Each row below is a small network's average activation on inputs in which a field has the value named, seen along a few directions.
Values that are neighbours, or in one group, have similar rows; names and order tell nothing.
(in the rows, 500 means zero)
Strong random noise was added to every row along 2 fixed directions; ignore it. To show where, here is one row again and again, with new noise each time:
603  436  451  523  567  251  549  804  550  523  701  515  483  551  344  659
557  531  497  491  521  416  502  505  531  626  600  504  465  535  379  644
335  418  399  507  450  521  483  431  383  529  460  206  293  603  633  567
452  409  412  519  505  383  518  634  455  509  575  333  374  585  509  607


Values of Pobi:
n12: 446  677  632  487  523  701  477  271  496  603  533  583  678  410  622  466
n7: 647  510  565  533  490  431  523  421  451  597  592  557  460  474  441  496
n3: 541  410  481  465  661  486  564  610  510  474  537  459  568  461  482  312
n13: 589  381  456  517  580  281  538  731  458  487  661  425  429  485  394  577
n10: 507  597  664  536  542  551  509  653  668  518  602  573  704  484  444  540
n4: 365  527  525  405  422  677  482  351  438  450  356  603  529  453  492  484
n6: 478  687  537  527  456  683  375  308  466  398  398  465  488  475  656  385
n9: 569  320  432  565  718  272  670  955  571  387  692  451  550  572  503  397
n8: 680  517  472  472  469  373  488  372  597  609  580  605  523  422  386  584
n2: 585  381  349  596  442  344  540  879  389  305  509  570  506  466  461  355
n14: 520  441  325  565  389  498  466  802  523  188  435  423  409  572  617  391
n1: 532  337  545  462  611  446  466  712  561  389  474  770  618  521  412  586
n11: 514  579  585  430  464  567  544  398  654  514  349  835  669  407  294  611
n5: 552  602  616  507  466  312  521  474  569  600  539  552  550  502  462  495
Pobi is arranged as a line.
Question: Name the neighbours of n6, in listed order.
Answer: n10, n14
Question: Name the neighbours of n4, in listed order.
Answer: n2, n11
Question: Name the neighbours of n5, in listed order.
Answer: n7, n9

Values of Bol:
d13: 454  448  402  511  421  515  517  446  437  403  413  459  395  518  561  512
d7: 513  604  554  501  478  601  497  256  504  633  518  374  455  501  523  452
d5: 500  422  577  477  513  441  458  444  442  576  508  492  475  504  407  587
d14: 423  438  449  513  573  509  579  662  517  410  502  506  553  480  560  399
d4: 473  453  453  545  499  470  476  484  457  540  592  343  433  482  472  578
d8: 500  460  367  499  414  470  489  716  423  347  463  482  454  488  526  456
d2: 547  540  527  489  537  485  519  627  666  424  560  673  629  451  428  475
d10: 444  559  511  506  465  674  440  99  423  656  400  300  376  517  614  473
d9: 489  589  526  496  479  543  440  538  521  413  423  542  597  496  528  496
d11: 452  427  494  515  507  381  581  663  425  414  618  248  437  606  677  446
d12: 539  490  508  489  644  540  570  621  606  531  577  660  607  483  476  452
d1: 428  499  539  454  455  546  453  272  437  633  395  521  437  552  551  593
d3: 385  506  472  456  385  582  485  231  433  614  313  459  395  492  525  498
d6: 452  511  527  531  460  614  406  445  457  386  371  465  468  515  591  446
Bol is arranged as a line.
Question: Going along Bol from d11 by way of its neighbour d7, in what order are d13, d5, d9, d12 met?
Answer: d5, d13, d9, d12
Question: How many steps from neighbour to neighbour lead from d8 to d10, at the fewest?
Answer: 6
